Here are a small network's activations along a few directions, averaged over the inputs that share one value of a field.
Related values have similar rows: they may be neighbours, one step apart, or belong to one group.
In the rows, 500 means zero.
Strong random noise was added to every row along 8 fixed directions; ignore it. To show where, here is one row again and again, with new noise each time:
[466 494 386 838 666 495 354 470 574 658 474 578 493 489 679 587 561 524
 414]
[393 497 616 450 379 528 346 395 644 645 381 582 545 394 575 419 536 636
 405]
[462 447 672 404 446 560 298 648 667 675 545 617 289 590 320 596 434 468
 316]
[563 423 493 440 649 535 526 557 487 691 324 481 344 561 480 823 491 326
 417]
[507 663 606 385 463 516 499 629 511 490 596 606 416 667 350 555 452 583
 490]
[494 562 586 457 462 744 573 490 646 527 510 532 439 707 271 555 596 660
 419]
[449 281 516 653 343 502 543 328 527 486 472 569 575 303 552 394 575 559
 534]
[451 887 513 352 674 355 309 628 553 614 518 566 408 441 568 563 466 432
 397]
[563 596 408 664 693 496 482 506 426 637 327 516 576 721 747 720 508 649
 550]
[546 849 430 287 727 244 417 513 436 499 380 380 587 311 804 506 524 467
 598]


Field ZOME:
nak: [560 655 435 451 658 382 636 658 267 306 710 407 444 599 394 549 330 338
 614]
nular: [469 438 587 364 505 532 462 659 446 610 461 510 363 575 371 712 425 293
 383]
kabun: [448 571 437 457 713 638 403 324 606 860  71 336 544 485 715 589 568 502
 336]
balil: [433 401 482 596 328 447 553 564 326 500 533 728 524 694 469 559 386 483
 502]
gikud: [480 630 441 654 660 503 383 752 553 648 686 649 283 715 308 642 425 309
 346]
gil: [488 210 639 367 218 534 625 519 427 339 563 449 491 465 388 398 405 423
 583]
lef: [474 855 522 355 555 506 369 566 524 531 472 523 566 604 542 457 391 597
 373]
tirik: [625 391 455 564 556 526 474 545 504 386 633 396 434 568 401 463 468 511
 579]
zirov: [336 338 481 561 284 561 497 457 503 648 483 703 399 410 397 546 393 282
 275]
tov: [475 626 497 497 511 585 546 459 562 474 524 528 512 527 423 493 580 558
 474]
ZOME is arranged as a network in which each value has 3 neighbours.
Which values are neighbours of lef? Give them in the order they are listed.
Answer: nak, tirik, zirov
Which values are neighbours of nular? Give them in the order they are listed.
Answer: balil, gil, tov

Field BEPED:
sudag: [492 629 679 282 519 593 417 673 600 717 500 668 173 581 127 701 316 327
 256]
sem: [623 609 410 544 742 613 355 684 548 533 590 368 402 795 483 624 443 518
 395]
busut: [323 549 433 831 441 180 226 401 556 615 581 798 589 115 771 220 473 458
 438]
goz: [407 583 578 612 275 537 415 654 448 504 729 750 514 922 397 390 287 715
 498]
kina: [355 850 773 317 446 339  90 688 579 660 526 693 511 622 675 401 307 820
 435]
voka: [364 792 510 342 386 175 369 514 426 509 510 749 563 207 693 479 384 428
 474]
femuk: [519 615 593 250 539 458 600 578 341 477 489 467 401 514 304 567 361 336
 507]
fada: [522 372 611 577 511 499 206 652 629 726 466 565 410 678 567 621 457 647
 436]
zib: [782 399 615 250 561 385 442 689 466 305 617 293 439 627 490 530 481 575
 759]
rugit: [662 440 393 252 650 640 697 510 621 250 559  82 524 509 348 411 811 410
 598]
futiv: [558  54 326 752 696 496 443 479 558 533 415 266 442 299 675 642 643 176
 478]
sezaz: [420 328 511 652 336 676 626 432 459 521 479 559 508 624 399 518 433 530
 424]
A value of BEPED combines one of 3 hidden first parts with one of 4 second parts; all combinations occur once.
Changing only the second part turns zib into sudag. fada has the same second part as zib; what does that change turn fada into?
Answer: busut
Changing only the second part turns rugit into goz. futiv has the same second part as rugit; what does that change turn futiv into?
Answer: sezaz

Field BIKEL:
beg: [535 149 561 441 333 314 381 590 553 426 622 521 406 285 502 407 484 361
 563]
beve: [544 647 644  20 516 349 401 589 625 442 515 356 421 262 459 405 576 371
 527]
nemet: [459 319 326 851 544 510 543 475 519 468 607 594 484 385 454 519 658 348
 448]
borep: [589 247 543 550 359 593 641 439 358 520 393 464 531 632 469 569 350 597
 603]
bilif: [515 432 667 191 387 385 332 401 661 484 419 362 520 256 611 338 553 613
 583]
lut: [457 533 555 655 260 344 447 614 245 396 644 755 651 716 616 330 248 726
 636]
gifad: [530 357 674 231 326 505 636 394 395 505 345 500 517 460 406 573 445 604
 614]
pozop: [556 311 739 608 439 441 195 641 599 584 592 603 476 621 565 398 331 713
 511]
tuzud: [447 368 475 480 470 704 420 387 783 518 421 351 526 426 469 410 716 509
 333]
tebi: [527 718 410 741 618 378 320 477 535 388 737 507 636 468 634 229 472 701
 595]
mabib: [268 500 713 256 174 502 452 435 378 796 171 723 578 572 622 603 266 545
 362]
fasi: [429 800 452 660 664 451 124 653 621 637 580 546 496 673 648 370 405 647
 355]
gisur: [317 816 374 740 607 441 393 536 378 686 432 722 606 613 785 653 435 494
 372]
BIKEL is arranged as a ring.
Which values are neighbours of pozop? Give them in the order they are listed.
Answer: gifad, tebi
Which values are neighbours of lut? Give them in the order they are listed.
Answer: mabib, fasi
Which values are neighbours of tuzud? Give them in the order they are listed.
Answer: nemet, gisur

Field TARUS:
kudif: [496 695 392 702 698 901 706 275 642 491 357 414 618 669 465 679 844 773
 419]
rilu: [678 495 422 501 490 197 480 745 176 343 565 549 601 805 778 581 192 525
 766]
liv: [400 589 480 600 524 611 606 525 365 551 487 554 533 750 459 604 430 557
 412]
gonom: [316 556 672 274 270 440 470 413 555 619 446 747 447 319 320 426 536 505
 384]
mor: [637 356 552 306 388 474 580 485 470 232 657 327 505 295 288 335 415 402
 634]
davu: [494 364 518 563 483 478 556 543 378 542 536 515 370 524 421 509 383 371
 515]
nal: [564 638 579 478 456 415 646 527 267 563 359 664 582 700 559 619 335 624
 696]
dor: [585 288 535 223 468 774 797 446 692 188 612 102 453 448 174 416 805 419
 575]
zud: [466 530 537 572 270 613 474 615 599 399 751 678 464 693 246 315 589 635
 448]
mel: [285 420 434 794 303 534 626 127 607 588 439 740 567  29 577 366 584 484
 381]
TARUS is arranged as a network in which each value has 3 neighbours.
Which values are neighbours of davu? Give them in the order they are listed.
Answer: liv, mor, nal
Which values are neighbours of kudif? Give them in the order they are listed.
Answer: gonom, dor, mel
